A small network was shown many inputs. Here are its activations along a few directions, one row for each input.
Each table varies a few parts of the input and shows all the possible inputs, shuffled.
Descriptions start from the smaller parts, as in this example, which fits no table here: one of 4 places along a line, together with either a single point or one of 9 places around a ring or (one of 2 separate values, together with one of 8 places around a ring).
Shared parts are said once, and a part with two or three values counts as separate values.
(in the rows, 128 means zero)

Other details of the inputs shift rows strongly along two fixed directions, in all tables alike. That doesn't count.
To show where, the next rows are all for the same input, with only those details redrawn:
[115 131  86 160 137 186 119 143 171 115  96 127]
[152 117 106 164  95 127 137 108 143 116 164 147]
[113 147 130 151 146  73 145  69  95 164 125 120]
[ 81 157 104 150 181 146 125 114 133 153  61 105]

A family of inputs:
R1: [148 120 122 140 102 105 129 127 136 109 161 131]
R2: [131 115 127 100 137 193 125 191 144 119  92 128]
R3: [117 140 136 143 132  95 134  78  95 140 122 135]
R4: [128 113 131  99 147 187 112 191 147 111  95 140]
R5: [ 87 123 157 107 133 189  97 172 167  79 118  97]
R6: [169  93 151 104 101 129 131 159 120 108 164 162]
R7: [132 132 160  84 137  98 131 118  83 156 133 137]
R8: [129 103 176 113  85 135 115 142 142  74 188 120]
R9: [151 127 119 132  91 125 116 115 146 101 171 143]
R10: [167 104 143  96  92 137 127 149 119 116 167 162]
R11: [ 96 123 197 106 128  95 124 116 101 109 147  99]
R12: [152 108 111 158  94 113 147 127 137 114 161 136]
R13: [ 76 164 120 123 173 147 109 124 125 141  64 103]
R14: [136 121 161  93 139  89 144 138  92 168 135 122]
R15: [118 129  86 149 140 173 122 158 179 111  99 113]
R16: [128 122 124  93 141 193 120 184 156 122 101 129]
R17: [132 135 158  82 137  98 129 116  85 157 136 136]
R18: [133 124 166  91 145  91 133 126  86 150 133 137]
R19: [ 82 162 114 134 180 149 111 106 133 139  59 111]
R20: [145 128 116 135 104 111 124 125 144 113 167 127]
R21: [149 122 113 139  91 120 127 133 142 109 176 134]
R22: [169 106 141  98  92 137 137 152 124 122 172 146]
R23: [148 121 122 138  86 130 122 122 135 101 165 147]
R24: [153 120 124 137  90 123 120 119 139  96 163 146]
R25: [150 118 116 152  89 136 127 106 135 103 160 157]
R26: [136 113 164  99 139  92 147 146  89 162 123 125]
R27: [149 119 115 141  90 120 129 134 140 107 173 135]
R28: [113 151 137 125 130  91 124  89 102 142 136 122]
R29: [169 103 145  99  95 134 139 152 128 119 170 151]
R30: [ 82 152 108 154 180 145 128 117 129 150  55 107]
R31: [ 81 162 114 125 182 133 113 136 137 143  67  90]
R32: [129 100 177 115  85 135 117 144 140  72 185 121]
R33: [136 126 163  92 135  97 146 127  83 158 130 125]
R34: [ 96 145 142  86 181 155 127 159 111 161  62 103]
R35: [116 132  99 148 137 187 108 138 166  98  88 136]
R36: [152 119 104 162  95 128 135 106 145 117 167 146]
R37: [116 145 133 140 133  96 132  75  99 143 128 133]
R38: [152 117 106 164  95 127 137 108 143 116 164 147]
R39: [ 83 157 103 137 185 132 126 126 143 152  65  89]
R40: [171  90 147 107  94 126 142 170 125 126 166 147]
R41: [149 118 124 140  86 129 124 123 133  99 163 148]
R42: [113 130  84 150 137 178 125 159 173 116 102 114]
R43: [118 135  84 156 142 182 114 138 180 112  98 125]
R44: [133 127 163  87 136  97 134 122  79 153 128 140]
R45: [114 125  88 153 136 177 128 163 169 113  96 116]
R46: [150 114 108 154  95 114 144 123 141 118 167 134]
R47: [115 134  98 136 138 172 109 166 172 103 101 114]
R48: [152 122 123 135  90 124 119 117 141  98 166 145]
R49: [ 80 165 120 120 177 143 105 121 133 137  64 101]
R50: [135 126 165  90 139  95 145 125  89 156 131 129]
R51: [112 130  99 140 133 176 114 171 162 104  98 117]
R52: [115 140  94 143 138 189 104 133 172 103  97 133]
R53: [114 144 132 153 145  73 146  71  93 162 122 121]
R54: [100 146 140  95 182 151 113 163 118 170  72 103]
R55: [167 101 146  99 102 131 127 154 125 113 172 159]
R56: [153 120 117 149  94 129 124 101 140 100 160 154]
R57: [101 153 148 138 169  27 157  64  72 181 109  97]
R58: [170  93 145 105  95 127 140 168 127 128 169 146]
R59: [130 114 129  98 140 191 124 189 150 117  92 133]
R60: [106 158 141 145 165  44 146  48  81 177 117 110]
R61: [150 121 114 160 108 106 138  95 135 121 156 141]
R62: [138 126 162 101 139  94 133 133  88 167 133 124]
R63: [108 152 145 148 164  42 149  51  77 174 111 113]
R64: [146 120 117 150 111  92 145 109 132 126 156 127]
R65: [172 103 143 110  95 132 127 159 126 130 173 146]
R66: [138 123 163 103 139  95 134 136  88 165 129 125]
R67: [ 78 158 116 129 178 137 118 141 127 145  65  93]
R68: [149 122 112 149  90 137 124 103 139 106 166 155]
Q: What do these inputs look like to the network?
A: one of 4 places along a line, together with either a single point or one of 6 places along a line or (one of 2 separate values, together with one of 5 places around a ring)
Q: The inputs of R62 and R54 match in every part but the place on the line of 4. If R10 is changed in the same way as R62 into R54, which row does it become?
A: R17
Q: The inputs of R13 and R41 match in every part but the place on the line of 4. If R46 is changed in the same way as R13 into R41, which row does it become?
A: R12
Q: Change only the choice among 2 separate values in R31. List by row number the other rows that result.
A: R27
Q: Change only the place on the line of 6 in R26. List by row number the other rows that result.
A: R2, R6, R44, R59, R66

A family of inputs:
R69: [143 136  80 138 125 155 133 132 153 133 118 142]
R70: [102 131 146 105 168 162 125 144 108 146  72 129]
R71: [137 123 115 113 136 143 133 176 145 137 120 112]
R72: [138 123  93 159 131 157 140 136 162 143 125 127]
R73: [166 107 132 174  97  66 167  75  98 149 180 151]
R74: [141 109 182 111 117  56 161 101  67 154 158 132]
R75: [105 131 127 121 167 134 135 164 119 145  70 107]
R76: [140 126  86 153 123 156 135 129 141 119 105 153]
R77: [118 136 133 122 128 157 101 127 147  96 118 132]
R78: [144 125 107 114 144 142 125 162 147 138 113 132]
R79: [133 121 116 130 104 145 119 169 151 106 146 116]
R80: [129 116 138 101 136 157 133 169 140 136 120 116]
R81: [105 127 142 114 128 155 118 157 137 119 121 108]
R82: [155 129 126 157  74  62 138  51 114 101 201 148]
R83: [146 126 117 122 101 165 105 146 146 107 144 148]
R84: [179 104 122 179  51  76 149  77 125 120 234 151]
R85: [133 120 135 115 102 173 110 150 141 106 151 141]
R86: [112 132 118 123 175 134 127 151 122 146  64 127]
R87: [114 164 168  87 181  37 144  67  45 214 105 116]
R88: [148 129  78 157  84 162 118 129 164  95 154 150]
R89: [130 103 147 126  89 163 117 154 166  66 165 126]
R90: [ 45 169 121 161 205 132 118  89 135 149  43  73]
R91: [ 57 169 135 119 209 119 105 120 125 138  41  86]
R92: [133 123 135  96 138 169 123 155 133 140 121 134]
R93: [136 110 144 122  91 175 107 140 158  70 165 144]
R94: [115 137 171 124 124  36 140  84  88 130 163 101]
R95: [143 121 107 132 110 145 111 157 155 105 143 138]
R96: [137 137 167 109 145  50 147  74  51 178 124 144]
Q: The inputs of R96 and R87 match in every part but one. If R75 is changed in the same way as R96 into R87, which row does it become?
A: R71
Q: What do these inputs look like to the network?
A: one of 4 places along a line, together with either one of 2 separate values or one of 5 places around a ring
Q: Change only the place on the line of 4 in R86. List by row number the other rows that result.
A: R78, R91, R95
Q: Change only the place on the ring of 5 in R94. List by row number the other rows that result.
A: R77, R89, R91, R93

A family of inputs:
R97: [184  85 137 147  42 123 133 124 150  68 226 164]
R98: [141 136 162 127 131  21 162  49  49 181 155 139]
R99: [182 101  80 161  71 158 129 150 178  90 179 160]
R100: [139 144 159 123 129  24 156  45  52 185 161 136]
R101: [142 146 155 122 131  17 153  47  52 181 158 138]
R102: [209  76 151  95  47 123 136 174 133  94 228 168]
R103: [103 135 107 122 148 217  99 168 169 106  77 126]
R104: [ 96 136  88 151 145 203 108 166 187 103  83 105]
R105: [198  76 150  97  54 144 134 181 140  97 217 162]
R106: [ 65 168 140 116 189 117 111 110 113 145  63  89]
R107: [188  86 130 138  51 145 129 135 147  78 206 176]
R108: [118 110 134  89 153 208 115 221 156 118  78 119]
R109: [116 152 164 110 146  49 134  66  65 164 133 125]
R110: [ 68 158 127 143 188 114 130 112 117 155  61  85]
R111: [ 82 163 112 139 191 119 132 109 116 176  59  95]
R112: [112 127  79 155 153 201 121 172 180 117  70 121]
R113: [ 92 136 109 131 146 210  99 166 180  93  84 111]
R114: [ 69 168 119 137 188 110 121 110 120 154  63  84]
Q: What do these inputs look like to the network?
A: one of 3 separate values, together with either a single point or one of 5 places around a ring
Q: The inputs of R102 and R105 match in every part but the choice among 3 separate values. If R99 is changed in the same way as R102 into R105, which row does it become?
A: R111
Q: A walk changes only the place on the ring of 5. It starts at R100 and steps to R111. List the rest of the walk in order.
A: R104, R113, R103
Q: Change only the choice among 3 separate values in R114. List by row number the other rows that result.
A: R104, R110
